A small network was shown many inputs. Here are its activations along a few directions, one row for each input.
In each table, some parts of the input vary, and every possible input appears once, in random order.
Descriptions start from the smaller parts, as in this example, which fits no table here: one of 5 places around a ring, together with either a single point or one of 11 places around a ring or (one of 3 separate values, together with one of 6 places along a line).
Shared parts are said once, and a part with two or three values counts as separate values.

Other details of the inputs shift rows strongly along two fixed directions, in all tables alike. That doesn't count.
These rows show it; all are for the same input, with only those details redrawn:
[-23   6  10  -9 -14  -5  -4   4  -8   4  16  24   1  17]
[ 31  29  29 114  25 -19  20  55  47 -11 -35 -70  38  44]
[ -66   -4  -48   57   96   12   -3  -77   52   36   61  -42  -62 -104]

Rows:
x1: [  7 -19  -9 -17 -17  13 -12   5 -20  -8   0  15   1   2]
x2: [ 73  13  14  88  18  -8  25  56  54 -16 -60 -79  34  18]
x3: [ -7  27   7 -28  -6  -1  -7 -12  -4   9   0  20  15  12]
x4: [  6 -25  -4 -23 -20  14  -9  11  -6   4  -9  17  -5  -1]
x5: [ 63   3  16 107  23   3  13  55  35 -22 -49 -77  39  28]
x6: [  0 -29  -2 -21  -9   0  -4  -2 -18 -15  -6  15  -3   9]
x7: [ 21  -4  -6 -28 -17   6  -3  -2 -16 -12   2  13   3  -6]
x8: [-22   4   4  -7  -9  -4   1   6  -9   4  13  33   5  16]
x9: [ 19  -4 -12 -29 -19   2  -4   0 -15 -14  -1  12   2  -6]
x10: [ -34  -29  -64   49   94   31  -11  -77   40   25   46  -50  -61 -119]
x11: [ -2 -28  -8 -23 -11  -3  -4   0 -17 -17  -9  13  -4   9]
x12: [ -5  24   9 -29  -4  -5   3  -4 -19  11   1  14   6   6]
x13: [  8 -25   2 -22 -18  17  -9   9  -7   5  -6  19  -4  -1]
x14: [-21  10  14 -14 -13   2  -3   0 -25  14   1  13  -1  12]
x15: [ 47  48  33  97  25 -20  30  45  35  -6 -49 -84  37  31]
x16: [-18  10   7 -17  -2   3 -13  -3 -16  17  -2  21   9  18]
x17: [ 21 -10   1 -33 -19   8   0   3  -3   1  -5  16  -3  -8]
x18: [-10  24  11 -22 -20 -10   5  -6  -8   3  15  13  -4  12]
x19: [ 17  -9  -8 -35 -22   3  -1   6  -2  -2 -10  14  -4  -8]
x20: [-10  21  10 -20 -15 -14   4  -2  -4  -1  17  21   2  10]
x21: [ 20  -4  -9 -29 -18   4  -4  -1 -15 -13   1  13   2  -6]
x22: [ -9  19   4 -19 -10 -13  10  -1  -5   0  14  30   6   8]
x23: [ -4  25   6 -29  -3  -6  -5  -9 -12  13  -1  18  10  11]
x24: [  7 -25  -1 -22 -19  15  -9  10  -7   5  -8  18  -4  -1]
x25: [ 69   9  20  91  29 -20  30  42  42 -33 -55 -81  36  28]
x26: [-20  11   7 -17  -5   7 -16  -6  -8  13  -1  23  14  19]
x27: [ -1 -29  -5 -22 -10  -2  -4  -1 -17 -16  -8  14  -3   9]
x28: [ 22  -5  -3 -27 -16   7  -3  -3 -16 -11   4  14   3  -6]
x29: [  4 -24  -7 -24 -21  12  -9  12  -6   2 -11  17  -5  -1]
x30: [ 60   4   7 105  21  -2  12  57  36 -24 -53 -79  38  28]
x31: [-23   9  12 -10 -19  -1  -3   0 -12   7  14  16  -5  20]
x32: [ 11 -13  -8 -34 -12 -12   5  -7 -12 -21  -8  10  -3   1]
x33: [  1 -29   1 -20  -9   2  -4  -3 -18 -14  -5  16  -2   9]
x34: [-18   9  10 -18  -3   4  -6   2 -24  16   0  17   5  14]
x35: [-23   6  10  -9 -14  -5  -4   4  -8   4  16  24   1  17]
x36: [ 13 -14  -2 -33 -10  -9   5  -9 -13 -19  -5  12  -2   1]
x37: [ 20 -10  -2 -34 -20   7   0   4  -2   0  -7  15  -3  -8]
x38: [-10  23  12 -24 -21  -9   7  -8 -15   7  10   7  -1   8]
x39: [ 12 -13  -5 -33 -11 -10   5  -8 -13 -20  -7  11  -2   1]
x40: [-23   8  12 -12 -20  -1  -2  -1 -20  12   9  10  -2  16]
Describe the family of inputs behind these rows. -> one of 2 separate values, together with either one of 8 places along a line or (one of 3 separate values, together with one of 4 places along a line)
The inputs of x13 and x17 match in every part but the choice among 2 separate values. If x34 is changed in the same way as x13 into x17, which row does it become? -> x12
The inputs of x3 and x26 match in every part but the choice among 2 separate values. If x15 is changed in the same way as x3 into x26, which row does it become? -> x14
Start at x9 and move only the place on the line of 4, one step at a time. The first step leads to x21. Which rows follow, in order? -> x7, x28

Rows:
x41: [  6  26   2 -35 -18   1  -5  -1  -7  12   8  27  17   1]
x42: [ -6  13  11 -30 -14  -5  -1 -15 -29   2  -5  15   3  12]
x43: [  4  25   6 -40  -5   1  -7  -7 -16   7   2  22  14  10]
x44: [-47 -21 -29  27  48   4  -3 -38  19   6  26  -6 -25 -36]
x45: [-29   5 -25  18  30   6   2 -26  22  23  32 -16 -41 -53]
x46: [-39 -13 -23  25  52  24 -19 -33  16  22  22  -6 -22 -41]
x47: [  0  17   8 -37 -13 -23   6  -6  -3 -12  14  27   6   9]
x48: [ -1  18   7 -27 -29  -2   5   0  -7   4  10  26  -6   7]
x49: [ 23 -33   2 -43 -15   7   7   7 -12  -1 -20  23  -6  -8]
x50: [ -1  20  10 -28 -30   8  -2  -1 -11  13   6  22   6   1]
x51: [  7 -28 -40  12  36  18  -3 -37   6  -9  25 -20 -30 -66]
x52: [ 27 -25  -6 -26 -20  10   1   4 -32 -23   7  22   0  -7]
x53: [-37 -14 -20  22  45   8  -8 -44   3  23  22 -23 -31 -39]
x54: [-22 -13   7 -19 -20  -6   2  -2 -21  -3   9  18  -3  24]
x55: [-11  11   8 -30 -21 -12  11 -13 -18  -8   3  17   0  14]
x56: [-37 -14 -29  30  40  14  -9 -25  30  18  33   3 -31 -42]
x57: [-15   4   7 -26 -14  -5  -6  -2 -34   5  -4  14  -1  13]
x58: [ 33  26  34  46  -9  -4   7  55   2  -4 -43 -39  35  49]
x59: [-15  -5  13 -21 -16  13 -15   4 -23  14   6  18   0  19]
x60: [ 27  33  -3  76  65 -16  16  -5  38   0 -25 -72  19  -9]
x61: [-24 -17   8 -13 -14  -8  -8   8  -5 -12  14  38   1  20]
x62: [-19   1   5 -26 -20 -12   6   0 -23  -5   4  15  -4  15]
x63: [-13  -6   6 -15 -28   3  -5  11  -9  10  17  27  -9  18]
x64: [ 69  -7   8  44 -18  -3   6  50   3 -43 -41 -38  37  36]
x65: [ -7  11  16 -29 -24 -16   8  -6  -8 -10  12  22  -4   8]
x66: [-22  15 -15   8  42  16  -3 -47  13  24  20 -22 -28 -52]
x67: [-18 -13  15 -18 -24 -10  -1   5 -11  -5  18  23  -7  18]
x68: [ 47 -18  -9  69  49   3  20  15  54  -3 -45 -73   0 -28]
x69: [-13  -4   8 -16 -29  13 -12  10 -14  19  12  23   3  11]
x70: [ 22 -23 -20 -31 -29   9 -17  -1 -21 -30   0  12   0  -1]
x71: [-16   1  13 -25 -24 -16   3   7 -13  -7  13  20  -8   9]
x72: [ 64 -14  16  27 -13  -6  12  53  23 -21 -68 -37  31  35]
x73: [-23 -15   3 -14  -4   2 -17  -1 -25   0  -3  32   8  24]
x74: [ 51  42  23  39  -9 -21  19  50  26 -13 -31 -23  41  47]
x75: [ 62 -13  11  25 -16  -6   6  51  27 -24 -70 -40  31  37]
x76: [-18  -9   2 -11 -20  15 -18  13  -8  11   8  38  12  12]
x77: [ 16  23   0  90  37   4  12  22  46  16 -16 -73   8 -21]
x78: [-23  13 -29   3  50 -10  11 -53  21   6  26 -17 -20 -47]
Describe the family of inputs behind these rows. -> either (one of 2 separate values, together with one of 4 places along a line) or (one of 5 places along a line, together with one of 6 places around a ring)
Which other rows does x63 become when the place on the ring of 6 takes its other values? List them by row number. -> x53, x54, x59, x67, x69
Start at x75 and move only the place on the line of 4, one step at a time. The first step leads to x72. Which rows follow, in order? -> x68, x49
Which other rows does x51 become when the choice among 2 separate values takes its other values? List them by row number. -> x68
Which other rows does x49 become when the choice among 2 separate values takes its other values? List them by row number. -> x52

Rows:
x79: [-22 -10  -1 -15  -2   9 -10  -8 -13  12   7  17  -7  -1]
x80: [ 43   0  19  21 -15  -2  12  33  -8 -18 -37 -23  25  31]
x81: [ 29  28  24  23 -11  -6   4  32   2  -8 -28 -19  36  41]
x82: [ 29  27  26  25 -18 -12  11  38  11  -2 -26 -14  30  38]
x83: [-12  12  -1 -24  -2   3  -6 -16 -11  12  10  13  -1  -5]
x84: [-15  13   0 -25  -7   0   2  -7  -2  15   9  18 -10  -9]
x85: [  5 -17 -11 -27  -1   3  -2  -6  -1  -5   7  20  -6 -17]
x86: [-20   2  -3 -16   0  -6  -3 -17 -16  -3  16  15  -4   1]
x87: [-17  12   0 -27   0   1  -1 -12 -10  16   3  13  -6  -5]
x88: [ -9  14  -1 -22  -8   2  -4 -11  -3  11  16  18  -6  -9]
x89: [ -1 -17 -14 -27 -17   4  -6  -8  -2  -6   3  10 -10 -15]
x90: [-23  -5 -38  81  81  16   0 -38  56  25  28 -60 -36 -78]
x91: [ 15  12  29  27  -9 -22  15  33   1 -14 -29 -18  27  50]
x92: [-18  -8  -5 -13  -2  11 -13  -8 -15  10  10  18  -4  -2]
x93: [-23  -1   4 -17  -6 -11   5 -11  -3   2  17  18 -13   0]
x94: [ -8  15  -1 -22  -8   5  -6 -11  -3   7  18  18  -5  -9]
x95: [-19  -9  -1 -12  -9   7  -8  -2  -5  11  14  21 -11  -4]
x96: [-17   3  -3 -14  -7  -7   0 -11  -7  -4  22  19  -9  -2]
x97: [-26   6 -37  77  90   3   6 -53  46  10  29 -66 -31 -72]
x98: [  7 -15  -5 -26   3   6  -1 -13 -18  -3   1  18  -6 -15]
x99: [ 20  15  26  31 -16 -21  15  38   7 -18 -20 -13  26  45]
x100: [ -3 -16 -14 -28  -9   4 -10 -14 -10  -6  -5   8  -9 -12]
x101: [  0 -18 -16 -29  -1   4  -9 -15  -3  -5  -5  16  -7  -6]
x102: [ 26  25  26  23 -11 -11   8  33   3  -1 -32 -19  34  42]
x103: [  8 -16  -5 -25  -4   6   4  -7  -9  -3  10  19  -8 -19]
x104: [-25 -12   5 -17  -1   7  -8  -8 -10  13   5  16 -10   1]
x105: [  6 -14  -7 -24 -14   9   3  -8 -13  -3   9  11 -13 -17]
x106: [  36    3  -18  113   65    1   19    7   65   -3  -18 -109   -9  -42]
x107: [ 42  -4   9  18 -17  -7   8  39  18 -22 -35 -14  27  36]
x108: [-16  -7  -8 -12  -2  13 -15  -8 -16   7  12  18  -2  -2]
x109: [-23 -11   5 -15  -8   6  -5  -3  -1  13  11  20 -14  -3]
x110: [-14  -6  -8 -10  -9  12 -12  -2  -8   6  19  22  -6  -6]
x111: [ 41   0  14  22 -15  -5   4  35  -4 -18 -36 -32  20  31]
x112: [  3 -17 -10 -29   5   3  -6 -11 -10  -5  -2  19  -4 -13]
x113: [ 25  19  21  33 -16 -16  10  38   4 -24 -15 -12  30  44]
x114: [-23   0   0 -18   0  -8   0 -17 -14   0  13  14  -7   2]
Describe the family of inputs behind these rows. -> one of 2 separate values, together with either one of 6 places around a ring or (one of 3 separate values, together with one of 4 places along a line)
The inputs of x99 and x114 match in every part but the choice among 2 separate values. If x96 is changed in the same way as x99 into x114, which row does it become? -> x86
Which other rows does x109 become when the choice among 3 separate values takes its other values? List them by row number. -> x84, x93
Which other rows does x93 become when the choice among 2 separate values takes its other values? List them by row number. -> x91
Start at x103 and move only the place on the ring of 6, one step at a time. The first step leads to x85. Which rows follow, in order? -> x107, x89, x106, x105
Which other rows does x100 become when the place on the ring of 6 takes its other values? List them by row number. -> x80, x98, x101, x111, x112
